A small network was shown many inputs. Here are its activations along a few directions, one row for each input.
Each table varies a few parts of the input and shows all the possible inputs, shuffled.
Descriptions start from the smaller parts, as in this example, which fits no table here: one of 4 places along a line, together with either a single point or one of 9 places along a line or (one of 3 separate values, together with one of 5 places around a ring).
Shared parts are said once, and a part with two or three values counts as separate values.

Other details of the inputs shift rows strongly along three fixed directions, in all tables alike. That doesn't count.

A family of inputs:
row 1:   3   2 -20  40  30 -19  23  27 -16   0 -12
row 2: -13 -40  -4   2 -38  20  56  35  27 -17  30
row 3:   7  -5  35 -45 -30   8 -46 -45  11  23  -4
row 4:  -6 -13   8 -11 -14   0   2  14  11 -20  35
row 5:   0 -26  -3 -33 -15  32  11 -29   0  52 -48
row 6: -11  27   9   8   6  -7 -33 -15  -3 -19  19
row 7:   2 -56   8 -19 -47  12  49  30  59  -4  33
row 8:  -1  48  -1  31  25 -12 -45 -11 -20 -13   9
row 9:   6 118  25 -42   0 -10  -8   5   3  13 -27
row 10:   9 -16 -11 -34  12   8   3 -45 -10  48 -69
row 11:  -6 -39  40 -47 -59  26  -1  -1  38   5  31
row 12:   0 -15 -14  12   3  -1  21  29  -7   2   1
row 13:   5  -8  -3  16  10  -9  18  15  11 -19   6
row 14:   3  16  17 -22   6   5 -38 -50 -13   0 -12
row 15:   6 -29 -38  15   6   8  50  42  13   3 -25
row 16:  -6   3  30 -38 -28  22 -38 -47  17   4  11
row 17:  -6  40  11  31  29 -31 -43   2 -22 -19  30
row 18: -14  -3   1  27  -9   4  17  26   5 -13  24
row 19:   2 -19 -12   2  -4  -7  24  12   1 -14   9
row 20: -18 -27  26 -11 -40  16  17  32  43 -26  53
row 21: -10  28  11  24   2  -9 -24  10  14 -42  50
row 22: -10   5  38 -34 -28  20 -45 -36  11  11   9
row 23:  -6 -15 -14   4   7   4  23  26  12  -3   2
row 24:   6  -1 -13  32   9  -8  16  26  -8 -17  -3
row 25:   3  -2 -35  24  23 -20  18  25 -24 -16  -5
row 26:  -2  30 -24  16  51 -17 -25  -4 -28   3 -19
row 27:  12   7 -23  40  25 -10  22  16 -19  -5  -7
row 28:  -9 -27  12 -20 -33  14  13  16  21 -14  21
row 29:  17  -3 -23 -15   7  17  -6 -30 -13  50 -69
row 30:  -6  43  19  -2  27 -20 -62 -51 -26  -1 -21
row 31:   6 -12  16 -16 -14   9 -11   1  18   7  17
row 32:   3 -21   0   6  -9  -8  25  18  15   4  11
row 33:   7   0 -40  23  29 -11  16  26 -17 -10  -9
row 34:  -4   5 -20  33  20  -8  11  34 -21  -8  -7
row 35:  18  -6 -30   4  18   6  16 -18 -35  23 -57
row 36: -12  -3  19 -17 -18   9 -10 -11  29  -1  16
row 37: -10 -31  -7  -1 -21  19  47  22  28   2   4
row 38:   7 -31   1 -44 -30  34   9 -39  -7  45 -51
row 39:   2 -12  36 -45 -36   8 -33 -38   6  18   0
row 40:  11  -9  37 -38 -17  12 -27 -46  14  26 -10
row 41:  10  94   9 -21 -12  -6  37  46   5  15 -22
row 42:   3   3 -28 -23  23  13  -9 -45 -34  46 -80
row 43: -21  -8  10   4 -19   9  15  10  15 -16  31
row 44:  -6   2  23   8 -12   1  -4   3  -7 -24  33
row 45:  -7   4 -20  34  29 -12  29  23  -9 -16   7
row 46:  -7   2  -3  33  12  -8  17  19 -17 -13  12
row 47:  17  -7 -29 -16  16  15  -5 -25 -22  49 -73
row 48:  -6 -28  44 -41 -50  13  -7 -22  32  -4  17
row 49:  -5  38   6  22  31 -32 -36 -12 -20 -29  27
row 50:  10  -1 -40  27  21   0  18  27 -24   4 -34
row 51:   7  -8 -15   1  12  -7   8 -11 -25  24 -51
row 52:  -7 -15  38 -23 -27  19  -5 -19  18   8  19
row 53:  -9   1 -12  29   3  -1  16  24  -6  -6   4
row 54: -13  45   8  34  35 -20 -42  16 -12 -25  40
row 55:   3   9 -41  28  33  -3  15  11 -28  24 -48
row 56:  -4  15  20   1   4 -11 -30   3  20 -32  57
row 57:  12 -27  -1  -8 -23   4  18   5  14   4  -1
row 58:  -5 -35   2  10 -24   7  43  54  29 -10  44
row 59:  -6 -30  11   2 -46  24  32  24  36 -13  33
row 60:  -3  -9   5  16  -4   3  22  16  20 -23  27
row 61:   3  -3 -34  -3  32  -1  10  -1 -33  17 -45
row 62:  10  -2 -25   5  22 -12   5  -4 -25  30 -38
row 63:   2  -5 -26  23  22 -20  23  17  -4  -3  -3
row 64:  -7  27  13  12  10  -9 -33   9   8 -42  48
row 65:   2 -41 -25  14 -19  13  59  53   1  -2  -6
row 66:  16 -23 -28   4   7  -2  23  15  -6  22 -30
row 67:   2   9  -4 -10   7  10 -22 -26  10  16 -24
row 68:   5   7  24 -31 -17  -4 -41 -43  13  -2  13
row 69:  -1  18  26 -13 -10  13 -42 -38   9  13   6
row 70:  -9  35   9  15  29 -26 -42  -7 -19 -22  23
row 71:   6   9 -26  30  29 -22   9   9 -34   3 -19
row 72:   0  13  38 -15 -16 -11 -44 -26   3 -10  31
row 73:  19 -55  -3 -66 -35  32  28 -47  10  52 -76
row 74:  -7  32  15   1  20  -9 -38 -32 -24 -22  17
row 75:  14 -21 -13  15  -1  -5  29  21   6   4  -5
row 76:  -6  -8 -22  19  20  -3  40  14 -19 -10  -4
row 77:  -7  19  26 -11   4 -16 -42 -20   9  -8  34
row 78:  -7  -6   0  13  -9   8  16  13  27 -18  29
row 79:  -1  42  20  21  26 -25 -50 -20 -29 -22  13
row 80:   9  -4 -19  14  14 -14  17  12   3 -10   2
row 81:   8 -17  -7 -20  -9   0   2  -8   8   3  -2
row 82:   4  32  11  10  20 -14 -50  -8 -16 -14  25
Description of these inputs: one of 2 separate values, together with either a single point or (one of 5 places around a ring, together with one of 8 places around a ring).
- The inputs of row 40 and row 13 match in every part but the choice among 2 separate values. If row 58 is changed in the same way as row 40 into row 13, which row does it become? => row 26
- The inputs of row 11 and row 4 match in every part but the choice among 2 separate values. If row 82 is changed in the same way as row 11 into row 4, which row does it become? => row 33
- The inputs of row 73 and row 24 match in every part but the choice among 2 separate values. If row 43 is changed in the same way as row 73 into row 24, which row does it become? => row 18
- Which other rows does row 8 become when the place on the ring of 5 takes its other values? List them by row number. => row 22, row 29, row 53, row 55
- Which other rows does row 19 become when the place on the ring of 8 takes its other values? List them by row number. => row 2, row 4, row 6, row 25, row 28, row 48, row 74
- Which other rows does row 72 become when the choice among 2 separate values takes its other values? List them by row number. => row 19
- Which other rows does row 3 become when the place on the ring of 5 takes its other values? List them by row number. => row 17, row 39, row 62, row 66
